These are the activations of a small neural network, seen along a few directions. Each row is one input.
Each table varies a few parts of the input and shows all the possible inputs, shuffled.
Descriptions start from the smaller parts, as in this example, which fits no table here: one of 5 places around a ring, together with either a single point or (one of 2 separate values, together with one of 4 places along a line) or one of 11 places along a line.
Shared parts are said once, and a part with two or three values counts as separate values.
In the rows, zero is written as 128.

Other details of the inputs shift rows strongly along two fixed directions, in all tables alike. That doesn't count.

Rows:
r1: [ 78 106 186  66 183  75 135 179  91 151 114 159 104 194  96]
r2: [141 104  60 156 101 149 185  90 138  75 145 166 180  88 162]
r3: [128 104  93 124 120 122 175 128 126  98 132 169 156 114 143]
r4: [152 138  89 198 107 179  82  55 128 110 147  79 112  86 131]
r5: [136 134 122 156 130 139  97  92 115 129 144  98 102 114 103]
r6: [ 99 133 129 105 153 127 179 153 129 118 118 168 157 154 136]
r7: [114  89 145  96 136  86 172 140 111 114 127 177 157 144 151]
r8: [115 139 155 122 148 133  99 126 124 145 119 103  95 152 115]
r9: [ 94 125 127 102 164 122 196 156 135 123 118 176 165 155 139]
r10: [101  94  92 102 130 117 220 139 130  81 127 197 188 124 165]
r11: [165 134 176 140 106 105  49 137 114 155 125  81  72 124 106]
r12: [146 147 231  87 135  88  46 178 125 192  98  78  60 163  88]
r13: [ 99 126 161  98 174 120 139 141 121 149 114 127 129 159 113]
r14: [114 150 173 116 150 130  74 139 123 157 108  90  81 161  97]
r15: [116 106 141  84 119  80 143 156 117 168 137 142 166 148 133]
r16: [128 153 175 131 145 138  53 132 133 165 110  70  73 149  93]
r17: [145 104  85 158 119 144 187  85 137  95 132 149 203 100 179]
r18: [181 148  82 190  80 182  94  81 157 106 137  79 118  74 143]
r19: [156 159 103 184  97 176  81  94 137 118 145  94  98  92 122]
r20: [150 139 176 120 113 110  63 146 129 148 112  91  80 136 125]
r21: [122 137  90 151 115 155  87  88 128 165 159  74 137 112 114]
r22: [151 166 103 184  97 180  81  97 142 118 138  90  99  92 129]
r23: [165 156  76 202  94 184  92  76 136 110 150  95 112  74 131]
r24: [127 156 195  61 102  84  31 213 129 206 119  78  50 169  65]
r25: [160 143 120 152 106 152  99 123 156 127 120  93 115 105 125]
r26: [ 82  97 125  99 169 103 183 129 102 117 127 178 150 156 131]
r27: [145 137 188 112 122 105  76 149 125 157 111  94  84 150 119]
r28: [ 90  97  71 141 148 146 212  83 120  81 138 177 198 116 170]
r29: [117 124 105 128 140 124 179 127 120 107 146 167 152 122 127]
r30: [158 167 105 181 106 179  91  97 147 126 135  86 103 101 131]
r31: [138 113  67 150 115 156 193 102 149  84 130 156 192  99 165]
r32: [177 147  72 190  78 180  92  85 158  97 137  85 118  69 148]
r33: [103 109 178  59 151  67 142 203 108 139 111 169 106 176 102]
r34: [146 136 180 124 107 110  60 145 123 149 113  90  78 133 121]
r35: [106 101 203  55 154  44 141 187  98 152 116 170 113 176 102]
r36: [183 136  78 189  80 164  98  81 142 103 152  94 120  62 124]
r37: [107 150 113 106 120 127 127 154 132 167 148 128 139 141 110]
r38: [112  83 119 105 142  88 204 130 108 105 130 196 183 136 161]
r39: [ 93 117 141  93 162  98 177 170 109 125 127 185 139 162 120]
r40: [142 112 119 142 129 128 162 106 142 119 124 138 175 113 157]
r41: [ 79 109 122  99 170 117 179 131 120 112 121 169 154 155 144]
r42: [ 98 134 114 113 148 131 175 146 133 110 125 171 145 142 143]
r43: [128 137  98 148 142 160 175 111 142 118 132 143 168 112 142]
r44: [144 138 151 113 127 128 110 153 144 143 113 109 109 128 111]
Description of these inputs: one of 4 places along a line, together with either a single point or one of 10 places along a line.
Changing only the place on the line of 4 turns r23 into r3. The same change can be made to r22. Which row results? -> r10
Changing only the place on the line of 4 turns r40 into r9. The same change can be made to r15. Which row results? -> r37
Which other rows does r18 become when the place on the line of 4 takes its other values? List them by row number. -> r8, r27, r30
Which other rows does r26 become when the place on the line of 10 takes its other values? List them by row number. -> r1, r4, r5, r8, r13, r14, r16, r28, r41
Which other rows does r41 become when the place on the line of 4 takes its other values? List them by row number. -> r20, r32, r42

Rows:
r45: [150 149 116 169 129 149  90 117 127 124 118  99  79 124 115]
r46: [150 102 107 156 113 121 130  96 142  97 137 125 161  90 150]
r47: [146  97 113 113 132 113 212 119 130  72 119 171 164 126 151]
r48: [201 128 131 172  90 163  84  85 139 110 119  70 105  89 118]
r49: [111 111 165  93 121  71 150 161  96 151 125 159 143 159 132]
r50: [112 143 156 118 156 118  96 151 106 153 126 113 112 156  92]
r51: [147 137 127 110  99 139  81 151 139 157 122  99 103 133 117]
r52: [115 141 131 119 134 139 154 167 157 134 105 131 145 127 131]
r53: [124 164 151 124 146 124 102 160 114 139 127 118  82 145  89]
r54: [148 114 197  87 136  83 111 152 115 146 108 101  96 156 106]
r55: [126 136 110 150 142 136 139 108 107 135 147 113 147 119 124]
r56: [143 138 144 119  99 117  82 171 133 148 136 108 100 136 111]
r57: [132 119 173  98 138  86  99 153 116 159 112 139 114 143 125]
r58: [121 138 139 111 130 123 111 122 113 154 146  92 111 121 105]
r59: [117 155 155 115 149 128  91 150 123 119 107 116  74 153 120]
r60: [153 150 105 184 123 165 147  60 145 133 157 103 163 100 161]
r61: [132 170 178 111 148 121 115 153 141 150 123 130  87 163 116]
r62: [116 138 139 105 152 104 117 154 132 144 124 135  90 155  88]
r63: [132 167 146 119 123 139 104 164 161 143  97 102  98 131 117]
r64: [133 117  80 162 132 140 140  75 134 135 152 115 155 104 126]
r65: [139 136 132 105 106 123  72 151 138 162 126  93 108 145 117]
r66: [128 103 123 119 136 102 179 144 120 120 128 186 159 114 155]
r67: [142 123 126 119 129 101 153 135 124 118 123 170 133 114 149]
r68: [119 135 150 121 157 143 176 123 139 133 131 161 161 145 140]
r69: [130 128 169 115 108  91  92 156 107 153 119 132 117 154 115]
r70: [161 113 109 156 113 137 132  96 125 120 128 141 150  86 153]
r71: [ 96 115 106 104 150 122 216 138 145 126 112 155 207 128 163]
r72: [ 89 100 121 115 149 137 173 117 119 100 120 171 158 141 162]
r73: [129 114  53 156 125 177 193  68 129  93 158 148 193  72 148]
r74: [145 154 118 156 113 164  92 115 164 141 109  78 136 105 129]
r75: [136 126 161 100 107 112  83 172 126 153 125 116 104 150 108]
r76: [ 91 117 118 110 149 125 174 128 125  93 123 175 137 144 164]
r77: [ 98 132 170  97 160 105 100 147 105 145 111 106  95 168 123]
r78: [168 118  95 171 105 130 128  72 124 127 144 118 160  73 164]
r79: [119 132 122 117 136 146 161 146 152 129  98 134 164 125 139]
r80: [134 124  70 174 141 169 210  55 149  97 153 163 226 107 180]
r81: [108 120 167 107 164  93 113 153 102 163 109 117  95 172 109]
r82: [112 124  97 151 147 154 159 118 126  91 127 147 149 120 154]
r83: [117 128 157  70 123  92 101 179 124 180 124 107 107 166 119]
r84: [161 121 146 148 105 110  80 111 131 131 135  82 107  94 130]
r85: [ 95 104 141 105 176 100 153 148 108 138 107 159 138 175 120]
r86: [121 143 136 114 133 135 121 146 119 141 144 117 104 117  99]
r87: [125  97  41 168 139 163 203  65 139  93 152 170 208  90 147]
r88: [ 92 128 175 101 146 116 109 167 118 136 114 134  80 162 125]
r89: [131 135 143  93 113  96 116 178 131 134 129 137 105 152 120]
r90: [138 130 160 120 101 108 106 153 107 142 119 139 119 139 117]
r91: [121  91 155  97 138  91 155 153 125 109 116 166 146 127 133]
r92: [162 116 170 116 123 110  99 130 129 126 109  99 108 142 110]
r93: [162 157 103 134  89 146  80 141 150 138 132  92  92 116 128]
r94: [125 119 115 119 112  99 186 146 113 103 131 192 157 134 150]
r95: [117 151 139 129 111 135  97 136 133 134 134 117  94 124  95]
r96: [152 134  86 177 123 160  79  71 144 137 146  88 127 101 107]
r97: [161 158 106 193 115 185  73  93 123 131 141  77 111  90 105]
r98: [136 140 176 118 102 100  91 180 110 152 124 133  92 146 106]
r99: [ 87 111 131 101 170 113 156 133 116 109 110 158 155 167 142]
r100: [164 136 116 157  81 135  70 109 133 151 151  69 116 104 133]
r101: [116 129 153 113 119 137  97 132 128 136 116 114  88 138 113]
r102: [112  92 127  91 146  79 204 155 129  82 123 199 162 129 153]
r103: [110 127 153 112 121 118  99 124 123 148 129  99  89 143 122]
r104: [ 84  95 111 102 143 118 183 115 127 108 130 170 166 150 150]
r105: [141 109 187  87 137  93 141 175 122 125 106 137 102 158 107]
r106: [122 130  93 151 108 161 138  89 138 108 141 134 152 100 124]
r107: [148 139 121 177 130 155  89 124 124 134 122  98  89 120 111]
r108: [106  81 133  95 147  82 206 164 127  90 128 199 174 126 150]
r109: [173 174 121 199 111 189  98  87 155 137 150  89 114  92 134]
r110: [110 150 161  79 145 109 118 168 117 144 131 126  79 148  90]
r111: [ 66 101 113  79 151  94 216 126 114 116 142 190 191 149 138]
r112: [152 113  63 169  90 151 137  86 143 107 155 121 186  94 161]
r113: [116 117  97 160 126 157 127  78 130 102 132 122 152 117 162]
r114: [105 134 166  81 150 107 104 153 114 161 128 114 101 154  89]
r115: [133 122  71 181 131 185 148  71 132  80 129 129 169  95 164]
r116: [175 151  80 169  74 173  76 116 154 138 146  79 110  87 133]
r117: [ 66  97 154  78 166  91 173 143 105 129 122 164 143 174 157]
r118: [115 134 150 122 117 134  97 144 133 137 126 112  77 136 113]
r119: [146 156 104 175  91 167  61  72 141 129 142  75 112  94 108]
r120: [ 75 119 105  82 147 104 219 140 124  91 133 210 169 147 134]
r121: [165 140 104 196 117 181  73  84 128 128 120  80 100 100 117]
r122: [144 145  76 193 125 177 141  98 122 108 155 121 151  87 128]
r123: [ 99 113 123 107 163 108 163 155 127 137 132 170 137 149 102]
r124: [139 145 109 153  99 158  99  99 142 111 132 102  84 109 130]
What do these inputs look like to the network? -> one of 5 places along a line, together with either one of 2 separate values or one of 6 places along a line or one of 8 places around a ring
Changing only the place on the line of 5 turns r68 into r109. The same change can be made to r73. Which row results? -> r86
Changing only the place on the line of 5 turns r95 into r111. The same change can be made to r105. Which row results? -> r54
Changing only the place on the line of 5 turns r110 into r114. The same change can be made to r89. Which row results? -> r112
Which other rows does r80 become when the choice among 2 separate values takes its other values? List them by row number. -> r74
A walk changes only the place on the line of 5. It starts at r124 and steps to r118. List the rest of the walk in order. -> r101, r104, r103
Which other rows does r49 become when the place on the line of 5 takes its other values? List them by row number. -> r69, r90, r94, r98
